These are the activations of a small neural network, seen along a few directions. Each row is one input.
In each table, some parts of the input vary, and every possible input appears once, in random order.
Descriptions start from the smaller parts, as in this example, which fits no table here: one of 6 places along a line, together with either a single point or one of 9 places around a ring or (one of 3 separate values, together with one of 5 places around a ring).
Shared parts are said once, and a part with two or three values counts as separate values.

Other details of the inputs vary at random and push rows far along two fixed directions, the same in every table; ignore that.

Table:
R1: [ -2  23 -43 -15 -25  24 -23  -3  -9 -28  13   6  23]
R2: [  6  32 -39  17 -57 -20 -13 -14 -20 -28  -4  36  11]
R3: [ 15 -20   5  35  31 -18  33  14  56  18  16 -21 -33]
R4: [ 13   5  50  22 -34 -31   1  -4 -17 -27   3  29   2]
R5: [ -2 -17  71 -21   1   8  18  24 -12 -44   2 -23  22]
R6: [  4  24 -31  27 -34  -8 -15 -13 -12  -7  -1  41 -10]
R7: [  4  22 -35  -8 -29   6 -25 -29 -29 -26 -31  45  22]
R8: [ -3 -24  -2 -10  11  19   0  12  20   0  12  -5   2]
R9: [  7  36 -33  20 -51 -22 -17 -15 -39  -4  -5  37  11]
R10: [ -9 -24  81 -12  29 -14  14   6  -5   3 -10 -10   8]
R11: [  2   5  -9  32   5 -20   7  -6  21  27  11  -1 -20]
R12: [  8  21 -87  25  -6 -19  -1 -15  19  30   8   4 -26]
R13: [  8   2 -67  29  38 -14  27   2  53  50  14 -30 -46]
R14: [ -8  33 -28 -10 -37  26 -42 -14 -38 -15  11  26  28]
R15: [ -7  19 -40 -30 -41  13 -28  -9 -45 -16  -2  24  27]
R16: [ -2 -19  34  -7  50  21  16   9  44  32  15 -50 -13]
R17: [  0   8  -9  32   7 -15  10  -2  19  25   7   0 -21]
R18: [ -3 -30  69 -24  12  -1  22  24  11 -24  12 -28  18]
R19: [ -1 -18  74 -14  23   8  20  25 -16  -6   6 -35  13]
R20: [ -4   1  58 -16 -31  19 -18   4 -51 -48  -4  24  26]
R21: [-17  13 -41 -16 -39  13 -24 -12 -36 -29 -25  30  18]
R22: [ 20   3  43  21 -37 -28   8   5 -13 -36   1  25   9]
R23: [-14  18 -40 -21 -32   2 -25 -17 -32 -26 -26  38  24]
R24: [  3 -28  76 -15  10 -11  14  12  -8 -30 -15   7  16]
R25: [-13 -19 -83  -8  54  17   3   7  50  62   4 -41 -40]
R26: [-19  17 -27 -16 -39  21 -41 -14 -40  -4   0  35  27]
R27: [-19  17 -30  -7 -17  32 -31  -9 -31  -1  -2  16  12]
R28: [ 11  -9  75 -14  20   2  16  23  -7  -9  23 -37  20]
R29: [ -9  -6 -53   9  66   8   7 -24  52  64  -7 -25 -31]
R30: [ -1  26 -26 -17 -41  34 -40 -19 -29 -22  -6  33  17]
R31: [  0  27 -97  33  -3  -7  -7 -14  15  45   4   9 -25]
R32: [ 15  -6  77  22 -13 -30  18   8  -4 -23   6  11  -4]
R33: [  4 -11  11  35  31 -26  23   2  44  38  17 -22 -31]
R34: [ -8 -13 -68  -6  60  29  14   9  44  47  15 -51 -33]
R35: [  5  32 -36  22 -33 -15  -8  -7 -25   5  -5  26   1]
R36: [  9 -19  80  -7  30 -14  19  -8   5  -9 -15  -6   1]
R37: [  6  10 -18  22 -14 -21  13   1  17  -8   4   2  -9]
R38: [ 16 -23  77 -17  13  16  18  20  18 -27   6 -27  11]
R39: [-14  11 -35 -15 -22  12 -29  -1 -35  10 -15  16  11]
R40: [  5  -7 -56  41  37  -9  13  -7  66  52  20 -12 -52]
R41: [  8 -15  72 -25  11   8  23  19  16 -30   5 -39  16]
R42: [ -2 -27  83 -18   0   4   3  14 -10 -22  11   0  15]
R43: [  8   3 -18 -16  22  15   5   8  13   7  24 -34   0]
R44: [ -8  -8 -16 -16   8   4   3  -1 -14   6 -15  -9  -4]
R45: [  -1   21 -103   -8   22    6  -10  -33   12   37  -20    0  -14]
R46: [ 20  19  42   6 -50 -40   7  -1 -44 -38  -3  21  18]
R47: [ -1 -19  50 -17 -22   5 -10  17 -24 -36 -13  16  19]
R48: [-19 -16 -77   6  58  20   7  -2  39  71  -3 -33 -37]
R49: [ 13   9  39  14 -39 -37  12   3 -12 -39   1  14  13]
R50: [ -2  29 -30  27 -35 -14 -16 -16 -17   4  -2  33  -2]
R51: [ -6 -29  82 -10   5   0   8   8 -19 -21 -13   3   3]
R52: [  3  28 -42  19 -39 -14  -4  -7  -7 -19  -4  26   1]
R53: [ -4   3  52 -27 -36   1 -13   8 -57 -26  -1  15  43]
R54: [ -5 -36  82 -12  18   0   7  20   3  -8  -2 -11  -5]
R55: [ -2 -27   5 -16  62 -10  28   7  33  33  -4 -39 -20]
R56: [ 10  -9  77 -22  16   7  18  17  -4  -4   5 -39  17]
R57: [ 12  -2 -17  32   5 -11  16   7  32   5   7   3 -22]
R58: [  7   3 -16 -23  18  19   6   2  16  12   6 -35  -3]
R59: [-12 -29  81 -12  17  -3   6  19  -4   3  -3 -19   4]
R60: [-13   7 -29 -10 -10   9 -29 -21 -21  -1 -19  41   3]
R61: [ -8 -26 -15   0  22  17   5   5  19   8 -10  -5 -15]
R62: [ -22    1 -106   -8    6   26  -23   -4   27   26   -7   -1  -17]
R63: [  5  23 -37 -10 -41  31 -36  -5 -26 -38  10  32  28]
R64: [ 11  -9   5  31  31 -30  30   8  37  40  16 -29 -28]
R65: [ 22 -12  69  23 -17 -35  22  13   3 -31   7   8   3]
R66: [ -6  14 -37 -10 -37  36 -32  -3 -36 -35  -7  34  21]
R67: [  5 -26  31   0  55  20  15  16  50  17  35 -42 -19]
R68: [ 15  -9   1  23  33 -29  38  11  41  28  14 -36 -32]
R69: [  0  26 -34 -10  -8  -2 -16 -28 -32   9 -28  21  17]
R70: [ -2  21 -40 -14 -14   0 -13 -27 -12 -17 -27  21  17]
R71: [-23   8 -29  -5 -17  17 -28 -16 -32   7 -20  25   6]
R72: [ -6 -28  26  -8  63  -9  27  11  27  42  -4 -37 -14]
Description of these inputs: one of 6 places around a ring, together with either one of 4 places along a line or one of 8 places along a line.
Question: Changing only the place on the ring of 6 turns R61 into R51. The same change can be made to R8. Which row results?
Answer: R42
Question: Changing only the place on the ring of 6 turns R11 into R40. The same change can be made to R14. Which row results?
Answer: R67
Question: Which other rows does R37 become when the place on the ring of 6 takes its other values? List them by row number.
Answer: R3, R31, R32, R50, R68
Question: Which other rows does R52 become when the place on the line of 4 takes its other values? List them by row number.
Answer: R2, R37, R49

Table:
R73: [ -4  10  22 -22 -39  20 -25   1 -48 -41  -7  29  29]
R74: [-13  17 -78  -8 -22  34 -39 -16 -10   3  -1  23   5]
R75: [ 15  35  11  -1 -59 -31   0   1 -54 -38   3  13  28]
R76: [ -12   27 -104   39  -38    4  -31  -17    5   25    1   44  -23]
R77: [  0  -9  41  20   3 -32   7  -5 -16  14 -10  19  -8]
R78: [  -4   22 -112   26  -26   10  -26  -20   13    2   -5   42  -14]
R79: [ -6  15  30 -28 -41  -2 -18  -9 -57 -38 -18  28  39]
R80: [-11  -6 -66  -1  24  35 -14  -3  30  30   9 -13 -18]
R81: [ -6  10  22 -20 -41  18 -26   0 -47 -41  -6  28  30]
R82: [  0 -30  59 -12  27   8  17  17  22  -5  13 -29   3]
R83: [ -4 -12  33 -15   0  12  -2  10   1 -15   7  -5  14]
R84: [ 16  47  16  12 -51 -28  -9 -13 -55 -12   4  22  26]
R85: [ -1 -28  53 -10  30  12  15  21  19  -2  10 -30  -1]
R86: [ -5 -13  38 -16   2  12   0   9  -1 -18   7  -5  12]
R87: [ 13 -20  46  19  29 -43  32   3  32  14  -2 -13 -24]
R88: [-13   0 -58  -9  29  16  -7  -9  18  34  -4 -13 -14]
R89: [ -9  -5 -56  -5  24  35 -12   1  26  25   8 -10 -15]
R90: [ -5  16  18 -26 -38   0 -22  -8 -56 -31 -21  26  36]
R91: [ -3  10  19  20 -47 -11 -26 -10 -43 -20  -6  58  10]
R92: [ 21   1  63  25  13 -20  28  18  18  10  35 -32  -6]
R93: [ 24 -15  44  11  19 -36  45  10  28  -7   1 -25 -12]
R94: [-12  22 -69 -14 -18  20 -31 -20 -28   9 -17  20   9]
R95: [  7 -16  59  21  30 -29  34   0  24   7  -7 -17 -19]
R96: [ 12  26 -77  17 -41   1 -15 -14   2 -17   2  35  -3]
R97: [ -2 -23  49 -17  35  -6  22  11  15   8  -1 -32   4]
R98: [ 18  -9  48   5  22 -29  40  16  24  -6   4 -37  -4]
R99: [ -3  -8  22 -19  15   5   4   5 -11   2 -10 -12   7]
R100: [ -1 -25  43 -14  40  -3  21  10  16  14  -2 -37  -3]
R101: [  6  -5  44  22  -6 -11   9   0   8 -19   1  10  -7]
R102: [-11  -7 -77  -2  31  39 -13  -3  35  37   9 -14 -23]
R103: [  3   0 -65  31  11  -6  -5 -11  48  29  10  13 -37]
R104: [ -2 -28  53 -11  30  10  14  19  21  -4  13 -29  -2]
R105: [  8  -5 -69  24  42   8  20   8  77  37  25 -38 -39]
R106: [ -17   20 -114   -4  -10   40  -42  -17    7   20    2   20   -5]
R107: [  1 -25  55 -17  37   1  22  13   5   8  -5 -34   0]
R108: [-10 -15 -43  -7  57  18  11   1  37  48   1 -34 -28]
R109: [ -5  14  21 -26 -39   0 -19 -11 -54 -32 -19  25  37]
R110: [ 18   6  36   9 -22 -20  20  21  -5 -27  27 -18   7]
R111: [  9  18  22   5 -50 -31  -3 -11 -46 -48 -27  45  26]
R112: [-10 -15 -51  -4  59  17  10   1  45  54   2 -38 -28]
R113: [ -3 -22  45 -15  39   0  21  12   9  10  -3 -33  -4]
R114: [  0  23  25  19 -61 -36 -10  -8 -54 -22 -21  47  14]
Question: Changing only one part turns R78 into R111. The same change can be made to R110. Which row results?
Answer: R75
Question: Changing only one part turns R77 into R91. The same change can be made to R97. Which row results?
Answer: R83
Question: Describe the family of inputs behind these rows.
Answer: one of 2 separate values, together with either one of 9 places along a line or (one of 3 separate values, together with one of 4 places along a line)
Question: Which other rows does R113 become when the choice among 3 separate values takes its other values? List them by row number.
Answer: R94, R112

Table:
R115: [ -6 -20  21  14  21  -3   7   2  28   7  -3  -1  -7]
R116: [  -4   41 -116   21  -35   16  -41  -22    3   33   20   30  -13]
R117: [ -2  -7  15  -7  21  -6  14   1  18  12 -12 -25   1]
R118: [ -9 -18  22  13  21  -1  10  -5  27   4  -1   0 -13]
R119: [  1  -2  64 -13 -25   1 -12   6 -47 -39 -19  22  18]
R120: [  6   8  70 -33 -56 -16 -18  -3 -87 -57 -18  37  53]
R121: [ -5  -6  16  -7  22  -4  18  -5  16  10  -9 -24  -5]
R122: [  2  53 -15   5 -79   3 -35 -10 -77 -34   3  42  37]
R123: [  1  36 -84  18 -19   6 -18 -21 -11  13 -12  22   0]
R124: [  9 -13   8 -20  24  16   9  11  22  -9  19 -27   6]
R125: [ -9 -30  15  10  16 -10  10   9  18   8   2  -4 -12]
R126: [-12 -15  24  14  11   7   0  12  22  14  24 -10  -7]
R127: [  3  31 -70   7 -62 -11 -34 -22 -40 -11 -11  54   8]
R128: [-11 -23  17   7  19  -8  12  10  22   8   2   1 -11]
R129: [ -2  18  69 -31 -66 -23  -8   2 -80 -61 -27  34  52]
R130: [ 11  28 -94   8 -37  15 -25 -12  13 -12  15  25  -4]
R131: [ 23   0 115   1 -38 -36  11   5 -36 -51 -11  21  31]
R132: [ -3  10 -58  -8  16  16 -18 -20   7  27  -6   6   1]
R133: [ -3 -17  22   2  26  15   9  -1  14   8  -7  -9 -17]
R134: [ -5  -7  13 -10  23 -10  12   4  13  10  -8 -27  -5]
R135: [  5 -20  11  -6  17  27   8  20  24 -13  11 -21  -9]
R136: [-17   3 -60  14   5   8 -21 -12  18  17  -3  20 -17]
R137: [-16  19 -62  -3  -4  17 -17  -6   7  31  10 -13  -3]
R138: [ 12  -5  20  16  14 -16  18  -8  26   8   4  -5 -18]
R139: [  2 -10  19 -12  33   4  10  -9  11  13   0 -16  -2]
R140: [ -5 -17   9 -10  17 -13  18   8   8  13  -7 -28  -4]
R141: [  4  48 -19   1 -67 -11 -30 -16 -74 -42 -20  49  30]
R142: [ 11  -6  17  13  15 -23  12   3  23   9   6  -8 -18]
R143: [ 12   3  81  -2 -20 -31  25  17 -40 -35  -6   2  22]
R144: [  0  25 -65  19   3   5  -1 -20   6  20  -4   4 -15]
R145: [  0  26 -86  11 -29  -7 -21 -18  -4  15  -3  38 -10]
R146: [ -5 -14  24   3  17  23   0  16   9  18  15 -19 -11]
R147: [ -5 -21  17  -3  24   8  12  13   9  12  -5  -8 -15]
R148: [ -3 -27  15  -1  21   6   9  12   6  12  -5 -13 -16]
R149: [  0 -22  11   4  11  12   9  17  38 -18  19 -12  -5]
R150: [  3  -9   5 -16  12   8  17  15  28 -13  10 -36   3]
R151: [  8  -9   8  12  16 -19  25  11   3  12   3 -23 -11]
R152: [ -6  10 -59 -11  17  11 -20 -16   3  24  -2   4  -5]
R153: [  0 -14  14 -17  31  -4  12   5   7  17   3 -15   1]
R154: [ 16  -1   4   7  11   3  25  18  23 -15  20 -31  -4]
R155: [  0 -18  21   3  26  13   6   5  15  11 -10  -9 -11]
R156: [ -1  -7  20 -11  24  11   0   7   7  21  23 -26   4]
Question: Changing only one part turns R120 into R127. The same change can be made to R139. Which row results?
Answer: R138
Question: Changing only one part turns R117 into R155. The same change can be made to R134. Which row results?
Answer: R119
Question: Describe the family of inputs behind these rows.
Answer: one of 6 places around a ring, together with either one of 2 separate values or one of 5 places along a line
Question: Which other rows does R151 become when the place on the line of 5 takes its other values? List them by row number.
Answer: R123, R141, R143, R144
Question: Which other rows does R128 become when the place on the line of 5 takes its other values? List them by row number.
Answer: R115, R118, R125, R136

Table:
R157: [  4  -7  41  -2   1 -27  13   6   0 -13  11  -6   7]
R158: [  0   3  77  -1 -14 -26  14   5 -21 -33   0  -3  15]
R159: [  2  28 -35  -5 -66  -1 -37 -12 -36 -24  -5  47  21]
R160: [  0 -12   4  15  29  -9  25  -7  29  27  -1 -22 -28]
R161: [ -2  25 -91   6 -39   0 -30 -34 -23  10 -10  44  -1]
R162: [  2  -1  73   7  -9 -28  17   7 -20 -15 -18   1  15]
R163: [-21 -52 -32 -15  86  35  16   9  80  38  -3 -45 -35]
R164: [ 15 -13  77   3 -14 -13  17  14  -8 -34  15  -2  23]
R165: [-10 -20  97 -29  11  18 -14   7 -35 -12   0  -1  25]
R166: [-23 -38 -47 -18  72  40  19  27  51  59  20 -73 -30]
R167: [ -6  25 -75   9 -30  -7 -25 -19 -18  15 -15  39   8]
R168: [  5  -5  56   5  -8 -12  11  12   7 -12   2 -13  -2]
R169: [ 10  39 -14   4 -77   9 -34 -10 -66 -58  -6  60  36]
R170: [  8 -23 -30  19  61  -3  32   2  56  50  10 -34 -51]
R171: [ 11 -15   0  13  27  -2  13  17  40  18  13 -25 -29]
R172: [ 10  -4  47   8   2 -23  15  13 -15  -9 -12   4   5]
R173: [ -10   33 -124   26  -15   29  -27  -25   20   25    7   18  -14]
R174: [  -5   40 -100  -42  -14   47  -42  -28  -24    3  -15   14   25]
R175: [ 10  -4  76  -2  -3 -27  17  15 -19 -35   5  -3   9]
Question: Describe the family of inputs behind these rows.
Answer: either one of 4 separate values or (one of 3 separate values, together with one of 5 places along a line)
